These are the activations of a small neural network, seen along a few directions. Each row is one input.
In each table, some parts of the input vary, and every possible input appears once, in random order.
Descriptions start from the smaller parts, as in this example, which fits no table here: one of 2 separate values, together with either a single point or one of 9 places around a ring or (one of 4 places along a line, together with one of 8 places around a ring).
Shared parts are said once, and a part with two or three values counts as separate values.
(in the rows, 128 means zero)

Other details of the inputs shift rows strongly along three fixed directions, in all tables alike. That doesn't count.

Table:
r1: [190 168 230 151 180 180 130 156  94  92 102]
r2: [141 115 179 149 162 108 106 166 128 170 130]
r3: [123 125 130 136 110 120 104 111 162 148 174]
r4: [127 124 190 145 174 108 108 155 120 176 127]
r5: [129 123 107 153 122 153 107 112 130  49 165]
r6: [ 83  92 136  99 138  96 181 176 150 193 125]
r7: [130 141 137 125 103 188 144 116 103  57 125]
r8: [105 118  87 100  85 109 142 124 132 193 103]
r9: [ 99 103 108 119  76 121 134 141 134 193  94]
r10: [102 125 144 153 116 124 102  97 151 150 153]
r11: [134 120 113  93 126 129 145 144 108 114 131]
r12: [138 122  88  85 100 129 161 155 100 102 102]
r13: [ 88 114 115 152 129 109  94 101 145 131 170]
r14: [172 145 162 147 149 108 118 141 139 185 112]
r15: [156 133 144 179 166 136  96 134 127 106 120]
r16: [144 131 155 173 139 125 100 131 145 180 111]
r17: [161 126 176 146 146 175 139 183  78  81  86]
r18: [ 86 100 149 111 123 175 210 202 101 103  87]
r19: [167 134 177 138 149 112 117 145 142 184 124]
r20: [ 95 121  94 170 153 142 138  98 181  55 174]
r21: [115 132  96 139 142  93 104  99 143 139 139]
r22: [186 141 168 135 173 140 127 162 106  97 119]
r23: [153 142 188 134 161 112 120 135 134 190 122]
r24: [126 149  66 103  87 154 141  74 131  52 137]
r25: [140 117  93  66  89 143 183 177  77  96  74]
r26: [129 135 100 123 142 114 105  78 151  62 189]
r27: [124 135 129 119 123 105 114  91 159 147 164]
r28: [ 62  90 117 108  93 108 134 144 115 171 116]
r29: [117 130 104 141 146  92 103  99 143 139 135]
r30: [107 130 117 152 117 122 101  85 155 147 141]
r31: [ 95 116 101 153 134 104  94  92 149 132 148]
r32: [106 126  78  41  54 157 185 128 100  95 119]
r33: [107 127 109 103  82 163 154 126 103 108  86]
r34: [ 73 112 103  89  73 113 133 113 143 173 157]
r35: [142 131 170 131 175  97 115 148 122 174 127]
r36: [132 134 112 161 105 155  99  85 157  76 179]
r37: [156 120 164 138 166  96 112 156 134 169 129]
r38: [145 145 106 117 137 148 141 121  97  53 100]
r39: [149 149 166 152 157 110 114 123 133 182  94]
r40: [ 96 109 104  87 110  82 146 143 118 183 103]
r41: [101 118 138 133 142 100 101 115 144 139 165]
r42: [148 157  99 131 125 128 115  64 154  77 170]
r43: [102 115 149 163 149 109  94 116 137 149 151]
r44: [186 165 177 118 151 160 157 151  87 104  74]
r45: [154 153  86 131 119 131 115  70 156  81 176]
r46: [103 116 120  61  91 164 179 177  66  91  95]
r47: [113 116  99  48  91 149 183 158  77  85  99]
r48: [132 127 106 140 131 132  98 103 150  62 193]
r49: [142 133 185 145 148 128 113 145 133 188 134]
r50: [161 152 191 115 139 183 153 158  86  94  99]
r51: [113 118  91 103  80 109 142 136 133 189  96]
r52: [148 135 110 135 117 100 112 101 164 152 151]
r53: [ 97 110  99  84 108  87 148 141 116 178 107]
r54: [124 126 179 162 190 141 147 155 155 100 160]
r55: [143 160  93 145 128 133 107  64 153  81 157]
r56: [109 114 102 156 136 110  96 109 143 142 142]
r57: [193 159 219 178 176 194 124 158  90  99  97]
r58: [173 156 111 161 136 139 103  84 154  77 145]
r59: [103 123 124  81  65 188 181 158  73 101  83]
r60: [120 146  94 154 113 146 101  64 154  79 163]
r61: [107 102  87 105 102  92 136 149 124 176  95]
r62: [153 132 143 144 170  92 112 138 129 172 125]
r63: [125 133 109 131 148  86 109 105 143 144 151]
r64: [159 138 171 136 155 114 116 134 139 188 134]
r65: [155 139  86 121 123 150 137 129 107  50 111]
r66: [207 161 224 160 174 182 126 169 101  94 106]
r67: [ 88 106  96 111  76 125 137 129 129 191 104]
r68: [126 126  97 145 146  95 103 107 144 148 139]
r69: [126 128 108 137 138 133 101  98 144  71 193]
r70: [ 70  97  99 108  98 105 134 139 116 173  94]
r71: [137 131 150 132 172 152 190 183 113 105  76]
r72: [ 85  88  89 114  88 107 131 151 124 174  98]
r73: [141 155  79  97  96 149 147  85 127  59 148]
r74: [ 92 101 130 109 143  90 182 177 146 199 106]
r75: [126 114 176 167 164 119 104 157 117 179 121]
r76: [143 132 126 128  90 187 141 129 111  57 126]
r77: [103 122 112 157 142 108  95 105 141 138 140]
r78: [143 131 121 126 118 110 111 106 163 149 168]
Description of these inputs: one of 6 places around a ring, together with either a single point or (one of 2 separate values, together with one of 6 places along a line).
Question: The inputs of r16 and r14 match in every part but the place on the ring of 6. If r15 is changed in the same way as r16 into r14, which row does it become?
Answer: r12
Question: The inputs of r34 and r60 match in every part but the place on the ring of 6. If r49 is changed in the same way as r34 into r60, which row does it become?
Answer: r67
Question: Change only the choice among 2 separate values in r75. List by row number the other rows that result.
Answer: r57
Question: List by row number the other rows that have the place on the ring of 6 in common with r6.
Answer: r11, r19, r22, r23, r26, r27, r32, r35, r37, r47, r64, r78
Question: Change only the choice among 2 separate values in r21. List by row number the other rows that result.
Answer: r55
Question: Change only the place on the line of 6 in r70. List by row number the other rows that result.
Answer: r15, r31, r56, r72, r77
